Each row below holds a small network's activations on one input, seen along a few directions.
In each table, some parts of the input vary, and every possible input appears once, in random order.
A made-up example of a description, with smaller parts first: one of 5 places around a ring, together with either a single point or one of 9 places around a ring or (one of 2 separate values, together with one of 6 places along a line).
Shared parts are said once, and a part with two or three values counts as separate values.

Other details of the inputs shift rows strongly along two fixed directions, in all tables alike. That doesn't count.
To show where, the next rows are all for the same input, with only those details redrawn:
[-15  41  -6  13   8  14  43  12 -13  -3 -27  32]
[ 36   4   0  37  31   3  -9 -17  -3  32 -26  14]
[-35  47 -15  -1   1  15  60  29 -14 -24  -8  24]
[-29  57  -4  11   0  19  61  17 -16  -6 -46  48]
[ 41 -20 -17  26  37  -7 -26  -7   0  11  32 -29]
[ 25  10  -3  31  27   3   1  -9  -6  23 -20  13]
[-24  49  -6   9   4  17  55  16 -14  -6 -36  39]
[ 49 -22 -13  31  39  -7 -33 -14   2  20  24 -24]

Rows:
r1: [-35  -5 -13 -15   9   0  28  20 -14 -43  72 -20]
r2: [ -7  -4 -50 -99 -57 -42  38 -21 -16 -59  88 -27]
r3: [-37  -1 -72 -82 -89 -30  40  -3 -15 -50 103 -34]
r4: [ 42 -30  -4  17  13 -11 -39  25  29  -7  36 -55]
r5: [ 61 -23   2  28  22   9 -24  -1   3  26  -3 -12]
r6: [  4  -4  22  36   5   8 -47 -27  14  53 -78  36]
r7: [ 47  14  23  43  13  20   0 -13  -8  51 -76  44]
r8: [ 21 -38  13  -8  14 -15 -56   7   4 -10  32 -43]
r9: [ 33 -21 -22  21  39 -15 -26  -1   1   6  51 -37]
r10: [  0 -14  28   5  -7   6  -2  19  19 -14   5 -10]
r11: [ -56   30  -29  -57 -109  -28   58   -7    5  -20  -19   13]
r12: [ 29 -30  13  32  38  -5 -32 -35  -4  32  15   0]
r13: [-17   8  14   4   3  19  31   4 -14  -2  -7  25]
r14: [-30  52  -8   2  -3  24  60  25 -12 -17 -29  35]
r15: [-17  23  40  17  -9  16  20   3  15  10 -62  42]
r16: [-55 -10 -40 -22   3   5   6  24 -20 -30  63 -21]
r17: [-55  26 -10 -35   4   7  37  19 -37 -41  17  13]
r18: [  77   36   28   19  -51  -34   20  -78   44   77 -110   31]
r19: [ 23  10   9  31  13   0 -18   3  27  13 -32  -5]
r20: [ 98   2 -15  -3 -27 -37   1 -79  24  54   4 -10]
r21: [-42 -20 -34 -30 -14  19   7  41 -22 -37  62 -27]
r22: [ 50 -50  -4 -35 -41 -64  -9 -48  49   3  70 -65]
r23: [ 26 -28  27  33  24 -12 -45 -23  22  20   0 -13]
r24: [-10  25   6   1 -16  13  30  47  20 -24 -20  -1]
r25: [-25  35  43  30   1   8  18 -13  11  25 -75  59]
r26: [ 15 -29  10   2  28 -21 -59 -13   5   0  18 -31]
r27: [  9  -7  26   1  13  -5 -36  -6   2  12 -30   2]
r28: [ 38 -35  36  28  11  -3 -44  -8  22  21  -3 -15]
r29: [-35  24  27 -22 -17  15  23  26  -7 -23 -44  25]
r30: [ -7  14  31  14  -4  28  33  -2 -17  15 -48  52]
r31: [-46  18  -3 -41  -9  15  39  35 -39 -43  18   8]
r32: [-45 -19 -20 -29 -24  12  -5  51  12 -44  45 -40]
r33: [ 21 -47   3  13   3   1 -69   3  19  19  10 -32]
r34: [ 28  16   5  37  26   7   1 -16  -6  33 -43  29]
r35: [-54  35  15 -20   1  -3  17  15  -7 -23 -22  23]
r36: [ -5  10  -6 -66 -67 -46  33 -37   9 -23 -22   8]
r37: [ 38 -32  10   5  34  -1 -48 -26 -21  27  -3  -5]
r38: [ 19 -33  18  19  19  -9 -43 -10  25   1  28 -33]
r39: [ 20 -38  -9  20  20  13 -56 -26  -9  38  -1  -4]
r40: [ 58 -36 -14 -35 -31 -45   3 -64  20  15  73 -31]
r41: [-12   7 -20   1  14 -18  -1  35  24 -33  51 -44]
r42: [-30 -10 -21 -40  15  -4   1  20 -30 -49  74 -36]
r43: [ -8  46  15  28   1   8  22   8  18  11 -73  38]
r44: [ 16 -29  -4  -2  42 -15 -43 -23 -22  10  30 -15]
r45: [  2  -5  20  26  -4  15 -38 -11  14  44 -71  28]
r46: [-67  21 -21 -13 -13  26  35  17 -26 -17 -10  31]
r47: [  6 -30   1  25  17  -7 -67 -17  18  36  -9 -12]
r48: [  1 -27  -7   1  -4  26 -18   5 -16  14  -6   3]
r49: [ -2   0 -17  -5   3  -8   1  47  26 -38  48 -49]
r50: [-43  42  28 -13  -7  11  18   7  -7 -11 -58  40]
r51: [-31  16  10  -1   1  18  37   5 -15 -16   6  23]
r52: [-34  26  23  -2 -17  33  61  19 -20 -13 -36  48]
r53: [ -9 -25 -11 -36   7   2  -4  26 -30 -39  61 -34]
r54: [ 24 -49 -15  12  19   9 -58 -13  -8  30  22 -20]
r55: [ -1  28  -6   9   5  18  35  21  -9  -2 -18  17]
r56: [-39  -5 -10  -8 -10  10 -19  19  12 -14   8 -14]
What is each input in this table made of?
Answer: one of 2 separate values, together with one of 4 places along a line, together with either a single point or one of 6 places along a line
Changing only the place on the line of 4 turns r21 into r31. The same change can be made to r56. Which row results?
Answer: r50
Changing only the place on the line of 4 turns r32 into r10. The same change can be made to r54. Which row results?
Answer: r13
Which other rows does r18 become when the place on the line of 4 takes its other values? List them by row number.
Answer: r11, r22, r36
Which other rows does r26 become when the place on the line of 4 takes its other values? List them by row number.
Answer: r6, r23, r43
Which other rows does r38 become when the choice among 2 separate values takes its other values? List them by row number.
Answer: r51
Which other rows does r19 become when the place on the line of 6 takes its other values? List them by row number.
Answer: r4, r24, r41, r43, r49
Which other rows agree with r7 in the place on the line of 4 and the choice among 2 separate values? List them by row number.
Answer: r5, r9, r14, r20, r34, r55
